Each row below holds a small network's activations on one record, seen along a few directions.
Each row is followed by the record's values for the fields B, L, V, H.
Other fields move the rows too, some of them a lot.
(in the rows, 500 means zero)
Random noise pushes rows far along 2 fixed directions. That doesn't count. These rows show it; they differ only by the noise:
[548 694 535 629 579 472 442 585 442 362 511 560 462 462 476 429 461 477
 284 540 391 681 376]
[542 686 569 531 473 348 382 522 362 348 584 492 367 471 516 446 478 422
 301 584 488 766 390]
[558 686 507 703 641 576 493 614 508 380 485 591 552 447 445 426 462 540
 291 523 318 599 405]
[592 568 516 618 395 560 486 407 478 422 796 370 617 390 472 513 587 667
 470 693 417 528 746]

[558 641 531 362 452 200 420 527 461 432 338 701 514 603 513 508 386 345
 355 408 604 781 256] | B=b1, L=l2, V=v2, H=h2
[534 519 442 552 357 227 539 487 581 253 450 584 510 399 461 698 479 433
 510 526 644 757 407] | B=b1, L=l2, V=v1, H=h2
[521 389 500 478 468 322 464 566 417 378 537 551 529 645 419 444 609 321
 462 534 598 684 497] | B=b2, L=l1, V=v1, H=h2
[528 396 505 669 687 668 503 498 576 476 391 541 600 635 551 260 484 569
 491 493 470 368 414] | B=b2, L=l1, V=v3, H=h2
[142 440 453 598 661 276 293 737 372 566 356 446 577 696 678 739 402 359
 417 459 572 459 324] | B=b2, L=l1, V=v1, H=h1
[400 660 491 601 502 606 638 490 477 607 597 464 669 592 602 632 511 698
 496 510 314 376 782] | B=b1, L=l1, V=v1, H=h1
[341 847 512 454 487 418 471 513 371 454 374 710 233 437 528 549 320 402
 340 435 591 762 333] | B=b1, L=l2, V=v5, H=h1
[681 397 567 393 495 764 606 285 464 471 713 474 569 416 547 493 752 577
 631 666 532 403 651] | B=b1, L=l1, V=v4, H=h1
[548 349 596 533 597 534 461 571 381 526 610 567 570 630 439 434 667 518
 478 526 474 209 534] | B=b2, L=l2, V=v3, H=h1
[455 640 422 566 154 327 514 584 484 504 525 565 344 511 557 693 244 509
 433 526 469 652 444] | B=b1, L=l2, V=v2, H=h3
[504 208 479 475 523 505 484 484 683 501 654 397 644 408 570 528 594 470
 549 594 438 516 640] | B=b2, L=l1, V=v1, H=h2
[587 610 356 596 370 487 644 496 575 385 523 579 542 363 505 425 582 484
 526 465 301 543 530] | B=b1, L=l1, V=v3, H=h2
[297 825 419 470 388 495 601 388 352 605 706 452 372 418 481 518 466 564
 606 583 417 558 780] | B=b1, L=l1, V=v5, H=h1
[492 408 521 752 566 539 445 722 652 347 290 608 727 541 341 647 618 488
 443 415 487 438 453] | B=b2, L=l2, V=v1, H=h1
[436 353 468 459 556 421 448 572 389 682 602 501 644 652 515 508 477 330
 457 523 537 470 514] | B=b2, L=l1, V=v2, H=h2
[306 417 530 361 236 362 375 238 393 438 720 411 545 636 668 688 471 493
 528 403 726 518 617] | B=b2, L=l2, V=v3, H=h3
[467 428 533 437 533 594 374 564 698 477 296 709 562 564 547 434 499 448
 342 358 424 458 268] | B=b2, L=l2, V=v4, H=h3
[695 334 449 304 506 405 419 331 593 407 595 431 299 380 472 505 796 469
 496 580 640 430 596] | B=b2, L=l2, V=v4, H=h1
[846 577 563 410 204 468 503 310 562 337 829 379 383 203 460 505 804 733
 674 602 473 579 728] | B=b1, L=l2, V=v3, H=h1
[369 691 329 808 411 639 626 554 629 763 659 558 741 503 393 553 510 711
 637 469 362 302 787] | B=b2, L=l2, V=v5, H=h2
[532 508 644 341 704 459 428 427 348 466 474 409 198 545 499 324 410 266
 494 550 475 549 492] | B=b2, L=l1, V=v2, H=h1
[636 654 409 396 486 591 603 443 531 357 414 636 345 291 370 393 585 391
 460 558 396 631 569] | B=b1, L=l1, V=v5, H=h1
[325 761 533 404 495 487 479 751 364 592 520 561 144 614 541 363 302 435
 420 465 447 682 365] | B=b2, L=l1, V=v5, H=h3
[479 377 612 493 902 531 537 692 475 349 255 766 379 591 426 331 468 371
 383 404 446 335 214] | B=b2, L=l2, V=v3, H=h1
[416 462 519 453 320 382 459 287 478 311 498 470 502 387 501 574 531 494
 499 582 577 477 618] | B=b1, L=l2, V=v3, H=h1
[586 733 450 543 269 544 645 537 485 490 570 513 244 412 477 566 510 570
 616 564 320 680 613] | B=b1, L=l1, V=v2, H=h1
[523 353 524 563 800 895 641 484 574 607 407 522 683 541 469 523 642 605
 444 599 474 278 542] | B=b1, L=l1, V=v5, H=h1
[470 630 506 508 480 281 636 656 317 454 327 616 232 441 631 391 359 295
 293 289 577 803 238] | B=b1, L=l1, V=v3, H=h2
[329 544 407 493 631 577 483 803 489 580 394 482 525 677 604 574 293 540
 493 376 508 386 396] | B=b2, L=l1, V=v5, H=h3
[606 564 443 666 835 671 678 591 793 510 407 700 633 433 331 383 502 509
 567 374 229 390 550] | B=b2, L=l2, V=v2, H=h2
[550 581 377 475 427 522 596 413 485 425 614 483 548 320 429 402 587 597
 629 617 546 551 620] | B=b1, L=l1, V=v4, H=h2
[545 466 495 428 451 341 402 354 564 430 564 507 273 544 532 506 520 360
 571 605 687 641 388] | B=b2, L=l2, V=v5, H=h2
[628 345 433 638 423 577 613 469 869 331 535 703 811 340 406 537 650 573
 516 464 325 490 754] | B=b2, L=l2, V=v1, H=h2
[416 557 622 358 648 629 550 436 321 760 492 387 571 729 501 395 458 516
 501 469 460 390 467] | B=b1, L=l1, V=v5, H=h3
[271 564 582 466 320 326 449 415 161 723 635 300 483 518 606 649 368 545
 567 532 578 724 523] | B=b1, L=l1, V=v1, H=h3
[522 476 405 383 498 696 526 496 505 532 557 467 677 556 497 555 505 584
 473 480 503 438 551] | B=b1, L=l1, V=v5, H=h3
[441 409 523 501 783 470 431 610 418 472 343 550 656 624 525 549 517 356
 468 378 376 395 461] | B=b2, L=l1, V=v1, H=h1
[459 310 540 753 567 616 412 613 615 442 492 528 842 527 628 801 458 586
 568 481 486 291 510] | B=b2, L=l2, V=v1, H=h1

Here are new rows. What are their fields?
[362 230 506 558 546 416 396 456 376 565 533 395 701 738 708 593 551 385
 584 466 685 356 381] | B=b2, L=l1, V=v3, H=h2
[704 428 364 686 361 522 689 554 717 325 345 723 585 345 495 498 469 546
 399 421 434 468 443] | B=b1, L=l2, V=v3, H=h2
[316 609 489 562 364 313 521 439 497 589 613 333 538 515 572 680 445 510
 665 594 708 502 533] | B=b1, L=l2, V=v5, H=h2
[373 552 443 764 656 678 506 788 494 629 396 647 617 653 463 382 350 543
 479 535 501 445 330] | B=b2, L=l1, V=v5, H=h2
[579 509 596 369 469 372 492 508 452 443 412 564 363 405 408 377 580 525
 555 551 375 496 367] | B=b1, L=l2, V=v3, H=h1
[415 780 435 711 569 624 542 690 401 565 432 782 319 484 426 490 313 496
 412 404 430 500 458] | B=b2, L=l2, V=v5, H=h1
[558 661 501 517 606 603 633 686 580 534 451 556 534 461 505 386 415 453
 525 499 413 555 331] | B=b1, L=l1, V=v5, H=h2
[734 370 473 506 711 648 504 473 683 394 344 588 549 350 357 330 628 645
 479 400 315 286 536] | B=b2, L=l2, V=v3, H=h1
[592 743 447 576 412 614 610 537 616 433 564 612 471 383 406 441 490 550
 647 411 474 525 689] | B=b2, L=l2, V=v5, H=h2
[351 273 569 270 546 288 300 603 294 512 430 415 377 620 578 383 453 323
 439 484 580 512 279] | B=b2, L=l1, V=v3, H=h3
[255 362 414 650 294 686 628 466 615 739 771 368 801 487 613 751 468 814
 601 669 369 385 835] | B=b1, L=l1, V=v1, H=h3
[325 181 479 549 497 525 515 558 422 649 636 292 581 590 566 736 512 598
 639 575 577 435 611] | B=b2, L=l1, V=v1, H=h3
[672 543 454 367 604 560 456 467 392 530 498 557 231 467 542 374 609 508
 574 481 435 473 505] | B=b2, L=l1, V=v4, H=h1
[498 411 651 518 693 478 377 420 423 524 385 525 378 684 547 428 558 377
 507 493 385 578 349] | B=b2, L=l1, V=v1, H=h1
[466 552 533 375 397 331 520 441 569 437 546 637 383 427 539 419 642 486
 552 403 530 703 496] | B=b2, L=l2, V=v3, H=h2
[360 382 508 595 288 491 363 468 473 532 410 422 624 517 656 561 475 478
 433 495 516 540 314] | B=b1, L=l1, V=v3, H=h3
[465 253 563 266 408 181 351 415 473 404 662 416 571 674 605 567 612 318
 508 499 676 404 448] | B=b2, L=l2, V=v3, H=h2
[276 210 474 620 585 621 449 475 244 760 587 352 730 744 452 458 480 604
 510 553 583 155 612] | B=b2, L=l1, V=v3, H=h3
[474 302 644 317 443 316 385 395 310 331 614 417 317 510 562 584 555 283
 583 518 778 529 437] | B=b2, L=l2, V=v3, H=h1
